These are the activations of a small network on made-up records, seen along a few directions, one row for each record.
Each row is followed by the record's values for the fields NALAP, KIBAR, ZEME, ZATAD, DOD, NODA.
A field that a record lacks is written absent.
Other fields move the rows too, some of them a lot.
Strong random noise was added to every row along 5 fixed directions; ignore it. To show where, here is one row again and again, with new noise each time:
[ -40  207   52   65   41  200  274 -248 -543  -75  -49  -48  347  191
  -72  176  321   -1 -621    1 -135  261 -223 -395  320]
[ 147 -214  431 -438  102   -9  -51 -194  334  146 -132 -296  101 -476
   71   74 -105  -62   60 -282   47 -132   78    6    2]
[-103  372  -27  364  271  374  409 -706 -289  101 -120  -21  585  -85
  165  462 -102   22 -705   65 -354  418 -266  164  -14]
[ 245 -105  170 -277 -294  140   75  114  -75   67  -57 -149  115  -28
  -23  -32  211  -83   26 -143   53 -148 -163  -99   36]
[ 181  152 -114  113 -199  323  247 -143  -73  224  -43   70  262  -10
  152  123   42  -38  -96   46 -112 -101 -239  368 -236]
[ 141   40  -52  -93 -208  135  107   93 -189  128   27   95   37  130
    6 -102  343  -17  -76   16   62 -256  -98  -17   24]
[ -73   32   33   -8  -38  112   90 -135 -340   -7   58   14   77  191
  -47 -100  522   36 -389   21   25  -66  -72 -283  267]

[ -31 -172 -205  280 -593  230  -35  109 -158 -124  117   -7  -66  414
   54 -327  517   16   84  152   62 -112 -227  120  -56]
(NALAP bav; KIBAR memel; ZEME lir; ZATAD rig; DOD vap; NODA sedi)
[-172  106  -65 -331  606 -626 -255  167   44  -15  -68  329 -374  -69
   -7 -155 -153   92   75   65  283 -303  645 -327  247]
(NALAP bav; KIBAR memel; ZEME lir; ZATAD luf; DOD vap; NODA sedi)
[  14 -151  364 -293   75   59  -25 -102  135   61   15 -347  214 -214
  -98   -5   71   32   -4 -251   45   73    0 -229  182]
(NALAP rufuv; KIBAR vuz; ZEME lir; ZATAD rig; DOD vap; NODA zar)
[-342   13  -17  291  388  -94 -110 -514  272  -54  -36  -47   16 -199
  192   80 -281   86 -120   78 -114  196  198  288  -89]
(NALAP bav; KIBAR memel; ZEME lir; ZATAD luf; DOD luba; NODA sedi)
[-152  109 -201   70  -45 -182  -57   67 -300 -171  -27  109  -74  342
   -4 -117  133   17  -69  158   61   50   69 -194  130]
(NALAP nuzef; KIBAR riba; ZEME lir; ZATAD moma; DOD vap; NODA sedi)
[-169   74  104   59  416  -45  -35   58  113  101  229   86 -112  -79
 -203   40   62  110 -122 -137  -33   26  141 -146  216]
(NALAP absent; KIBAR absent; ZEME lir; ZATAD luf; DOD luba; NODA sedi)
[ 169  207 -429   94 -194  -23   71  352  -56  182   12  423 -139  225
   95  -86  -75   -4  292  217   71 -322   27  334 -295]
(NALAP guvup; KIBAR riba; ZEME rep; ZATAD rig; DOD vap; NODA sedi)
[ -55 -287  119 -342   76 -338 -303  185  145  -33   77  104 -517  -53
  -38 -376  373   14  134  -14  298 -488  358 -250  199]
(NALAP pigis; KIBAR vute; ZEME gapiz; ZATAD moma; DOD vap; NODA sedi)
[ 345  304   49 -273  113   48  260  598 -180  199   55  162  144   18
 -306  259 -171  -37   59 -226  -23    8  -92 -326  162]
(NALAP absent; KIBAR absent; ZEME lir; ZATAD rig; DOD vap; NODA sedi)
[ 103  -10 -121  355 -249  290  146  -87   89    8    1   39   59  -22
  112  146 -130  -57   12   79 -190  102 -275  425 -294]
(NALAP pigis; KIBAR memel; ZEME rep; ZATAD rig; DOD luba; NODA sedi)
[-196   42  153 -137  432 -161  -79 -254   88   80  -18  -45   57 -173
    5    5  -28   96 -167 -100   34    8  264 -144  188]
(NALAP bav; KIBAR memel; ZEME lir; ZATAD luf; DOD luba; NODA zar)
[-152   -8   37   75  190 -120  -97    2   12 -172   77  -65  -94  -10
 -100   19 -106   34   -4   27    1  189   75 -156  114]
(NALAP rufuv; KIBAR vuz; ZEME lir; ZATAD moma; DOD luba; NODA sedi)
[ 214 -350  177 -492 -497 -118 -261  273  245  -22 -141 -365  -11  -54
   91 -304    3  -76  616 -160  266 -260   40   36 -129]
(NALAP bav; KIBAR memel; ZEME lir; ZATAD moma; DOD vap; NODA zar)
[ -15   31  -61   -9   -2 -169  -43  150 -150 -168  -65   38  -83  126
  -69   32 -105  -34    6   31   -6  134   24 -196   82]
(NALAP guvup; KIBAR riba; ZEME rep; ZATAD luf; DOD luba; NODA sedi)
[ 308  -61    0  -66 -628  108  115  410 -379 -338 -195 -209  161  304
 -114   75  -70 -196  106  -49  -30  293 -383 -291   31]
(NALAP bav; KIBAR memel; ZEME lir; ZATAD luf; DOD luba; NODA sedi)
[ 209  111  162 -254  104   32  110   14  165  186 -156 -185  332 -287
    1  286 -489  -53  155 -225 -101  152  -55  103 -130]
(NALAP guvup; KIBAR vute; ZEME rep; ZATAD luf; DOD luba; NODA zar)
[   7 -132  506 -177  192   23   47  -68  -15 -228  -58 -452  224 -248
 -266  327 -174  -68 -262 -367 -180  545 -164 -526  369]
(NALAP pigis; KIBAR kero; ZEME rep; ZATAD luf; DOD luba; NODA sedi)
[ 245  207 -101   89 -140  241  266  332 -133  149   76  136  143  101
 -146  207  -69  -44    6  -74 -151   68 -266   39  -58]
(NALAP guvup; KIBAR vute; ZEME rep; ZATAD rig; DOD luba; NODA sedi)
[  85 -319  116  -33 -383  194 -157  180  433  137  196 -233  -98  -89
    0 -228  185    5  461 -160   67 -233 -131  358 -204]
(NALAP pigis; KIBAR kero; ZEME rep; ZATAD moma; DOD vap; NODA sedi)
[-195 -349  -12  273 -359   92 -231 -218  247 -120   86 -149 -224   67
  159 -269  278    1  141   73    6  -74  -75  359 -178]
(NALAP nuzef; KIBAR riba; ZEME lir; ZATAD moma; DOD luba; NODA sedi)
[ 251  111  -85  -82   32  -64   57  287  172  109  -53  147  -93 -174
   -2  196 -468  -91  295  -18  -46  -71   -6  246 -251]
(NALAP pigis; KIBAR kero; ZEME gapiz; ZATAD moma; DOD luba; NODA sedi)
[  80 -148   84   18 -218  195  -84  233  408  147  205 -249   25 -115
  -78  -39  -94   14  460 -181  -32  -11 -154  312 -218]
(NALAP bami; KIBAR lel; ZEME rep; ZATAD moma; DOD luba; NODA sedi)
[-213 -175   49  173 -146  190 -148   91  138   76  386 -120 -118  186
 -144 -314  568  139   89  -93   65 -123  -66   27  124]
(NALAP absent; KIBAR absent; ZEME lir; ZATAD moma; DOD vap; NODA sedi)
[  74  211 -163 -200  -10 -264  -18  503 -343 -148  -37   80  -17  300
 -184   10 -138  -16  168   49  114  103   60 -438  167]
(NALAP bami; KIBAR riba; ZEME rep; ZATAD moma; DOD vap; NODA sedi)
[-283  110 -264  453   67  149   11 -151  -44  120  267  275 -145  238
   34 -153  415  131 -217  164  -63 -138    4  255    1]
(NALAP nuzef; KIBAR riba; ZEME lir; ZATAD moma; DOD luba; NODA sedi)
[-419 -243  292   24  410 -164 -289 -632  440 -101  -44 -350   14 -367
  194  -33 -131  103  -73  -89    4  173  293   91   69]
(NALAP bav; KIBAR memel; ZEME lir; ZATAD moma; DOD vap; NODA sedi)
[ -66 -236  211 -157  104 -220 -135  -66  -85 -258  -59  -26 -281  -63
  -67  -92  215  -52 -226  -19   90  -33  132 -403  285]
(NALAP pigis; KIBAR kero; ZEME gapiz; ZATAD luf; DOD vap; NODA sedi)
[ -15  -43 -100  276 -309  174   71    6 -191 -155   31  -17   10  242
  -23    3  170  -35 -112   81 -115  182 -255   -5  -17]
(NALAP guvup; KIBAR riba; ZEME rep; ZATAD rig; DOD luba; NODA sedi)
[  99 -242  313 -216    2   48 -109  365  319  137  255  -86 -244 -166
 -262 -119  219   17  217 -311   81 -207   28 -150  147]
(NALAP absent; KIBAR absent; ZEME lir; ZATAD rig; DOD luba; NODA sedi)
[ 122 -163  282 -428  -37 -251  -97  131  -99 -231 -217 -209  -55  -96
  -65   52  -77 -130    3 -155   91   79   66 -479  228]
(NALAP guvup; KIBAR riba; ZEME rep; ZATAD moma; DOD vap; NODA sedi)
[ 218   60  105  143 -249  394  214   91  114   84   19 -273  413  -89
  -70  314 -298  -62  139 -219 -239  348 -432  263 -200]
(NALAP absent; KIBAR absent; ZEME lir; ZATAD luf; DOD vap; NODA sedi)
[ -29 -185  198 -172 -132   85  -60 -219   40   50  -26 -201   82  -61
   96 -172  355   11  -83  -98   93 -172   10  -39   90]
(NALAP bav; KIBAR memel; ZEME lir; ZATAD moma; DOD vap; NODA zar)
[-249  -86  117   92  337  -22 -144 -348  445  151   93 -117   17 -287
  102  -12 -115  116   48  -91  -37    3  182  298  -78]
(NALAP guvup; KIBAR vute; ZEME rep; ZATAD luf; DOD vap; NODA sedi)
[-150  107 -456  516 -491  230   49    8 -341 -114  122   98   66  580
   90 -186  355   47  -15  306  -63   89 -288  244 -152]
(NALAP guvup; KIBAR riba; ZEME rep; ZATAD moma; DOD vap; NODA sedi)
[  98 -236   16 -281 -370  -97 -216   90  215   59 -105 -148  -67  -11
  179 -294   58  -34  452  -20  214 -326   86  226 -199]
(NALAP nuzef; KIBAR memel; ZEME lir; ZATAD moma; DOD vap; NODA zar)
[ -76  238 -108 -102  507 -369  -46  259 -103  -37   40  273 -205    6
 -181   93 -271   52  -18   57   55   35  300 -328  186]
(NALAP bami; KIBAR kero; ZEME gapiz; ZATAD luf; DOD luba; NODA sedi)
[-164   39 -179   66  243 -217 -111    6   22   51   91  355 -341   70
   39 -185  162   89  -40  175  130 -295  298   13   47]
(NALAP pigis; KIBAR riba; ZEME rep; ZATAD rig; DOD vap; NODA sedi)

Which values does each new row have?
[ 123  307 -264  -44  154  -54   76  301   99  312   48  324   -1   -1
   46   44 -236   47  268   37   52 -279  144  291 -186]
(NALAP bav; KIBAR memel; ZEME lir; ZATAD moma; DOD vap; NODA sedi)
[  82  -58  103  -27  144  -92  -68   16  343  -46  -73 -112  -23 -331
   22  187 -572  -52  286  -59  -54  150   48  219 -211]
(NALAP rufuv; KIBAR vuz; ZEME lir; ZATAD luf; DOD luba; NODA sedi)
[  52 -199   -5  -31 -278  -38 -149  269   95 -106   68  -66 -223   81
  -45 -170  101  -40  272  -18   81 -110  -38   19  -35]
(NALAP pigis; KIBAR memel; ZEME rep; ZATAD moma; DOD luba; NODA sedi)
[ -50   71   -7 -194  250 -269  -81 -226   73   32 -249   36   66 -164
  199   38 -315    6   29   40   79  -54  272   73  -63]
(NALAP nuzef; KIBAR memel; ZEME lir; ZATAD luf; DOD vap; NODA zar)
[-179 -238   71   50    4 -147 -200   56  -27 -224  140  -10 -349  109
 -141 -223  328   27  -73   22   77  -25   80 -268  230]
(NALAP pigis; KIBAR kero; ZEME gapiz; ZATAD luf; DOD luba; NODA sedi)
[  72  382 -188   24 -100  158  270   84 -505   55  -60   24  451  335
  -46  137   59   22 -201   34  -71  196 -206 -185  112]
(NALAP bav; KIBAR memel; ZEME lir; ZATAD moma; DOD vap; NODA zar)
[-134  108  -49  357  180  187  187 -592  -54  -18 -130   97  182 -123
  256  222  -49    5 -476  143 -195  156  -52  241  -73]
(NALAP bav; KIBAR memel; ZEME lir; ZATAD rig; DOD vap; NODA sedi)
[  29 -202  184 -123    8  -32 -145   97  375   69   55 -132 -114 -224
  -22  -62  -80   -1  264 -187   40 -112   79  128  -48]
(NALAP bav; KIBAR memel; ZEME lir; ZATAD luf; DOD luba; NODA sedi)
[ -16 -241    3 -213 -187 -153 -250   46  204   36   -9  -92 -156   -1
   93 -340  138   30  347   17  216 -304  157  127 -100]
(NALAP pigis; KIBAR vute; ZEME gapiz; ZATAD luf; DOD vap; NODA zar)
[-206  398 -220  266  462  -54  112 -274  -43   35  -54   90  275  -42
  108  313 -494   90 -144  143 -163  344   92  159  -93]
(NALAP bami; KIBAR memel; ZEME rep; ZATAD moma; DOD vap; NODA sedi)
[-168 -277  259   70 -102  189  -98  -92   48  -43  258 -189 -121   48
 -129 -217  642   58 -197 -149   32  -71  -88 -190  268]
(NALAP absent; KIBAR absent; ZEME lir; ZATAD moma; DOD vap; NODA sedi)
[ 187  305  -99 -337  271 -135  104  361 -125  353   57  406  -90    7
  -87  -28   91   39   22  -33  172 -473  244 -132   97]
(NALAP absent; KIBAR absent; ZEME lir; ZATAD moma; DOD vap; NODA zar)
[-313  565 -620  565  548 -147  114 -144 -212  101   99  637  -93  240
  100  136 -257  162 -243  432 -117   47  234  291 -142]
(NALAP bami; KIBAR riba; ZEME rep; ZATAD luf; DOD luba; NODA sedi)
[-289 -303  113  121   19   53 -282 -136  451  119  312 -154 -244  -81
    3 -326  373  134  175  -93   67 -208  120  238   -9]
(NALAP guvup; KIBAR vute; ZEME rep; ZATAD moma; DOD luba; NODA sedi)
[ -27  -18   -4    3  156  -30  -98  241  276  207  235  192 -284  -63
 -120 -143   88   63  182  -80   96 -296  171  127  -26]
(NALAP absent; KIBAR absent; ZEME lir; ZATAD luf; DOD luba; NODA sedi)
[ 116  113  -30  153 -199  298  286 -434 -237  -14 -266  -63  424  -16
  253  230  -57  -79 -346   87 -170  181 -262  180 -137]
(NALAP bav; KIBAR memel; ZEME lir; ZATAD rig; DOD vap; NODA zar)
[-138   25   11  309  -16  252  123 -123 -155  -37  161    2   77  153
  -94   28  334   56 -341  -17 -141  166 -180  -93  175]
(NALAP bav; KIBAR memel; ZEME lir; ZATAD rig; DOD luba; NODA sedi)
[-275 -104  186  -78  413 -216 -182 -224  179   -2   53  -18 -148 -160
  -17  -90  116   95 -156  -97   68  -52  299 -158  239]
(NALAP nuzef; KIBAR riba; ZEME lir; ZATAD luf; DOD vap; NODA sedi)
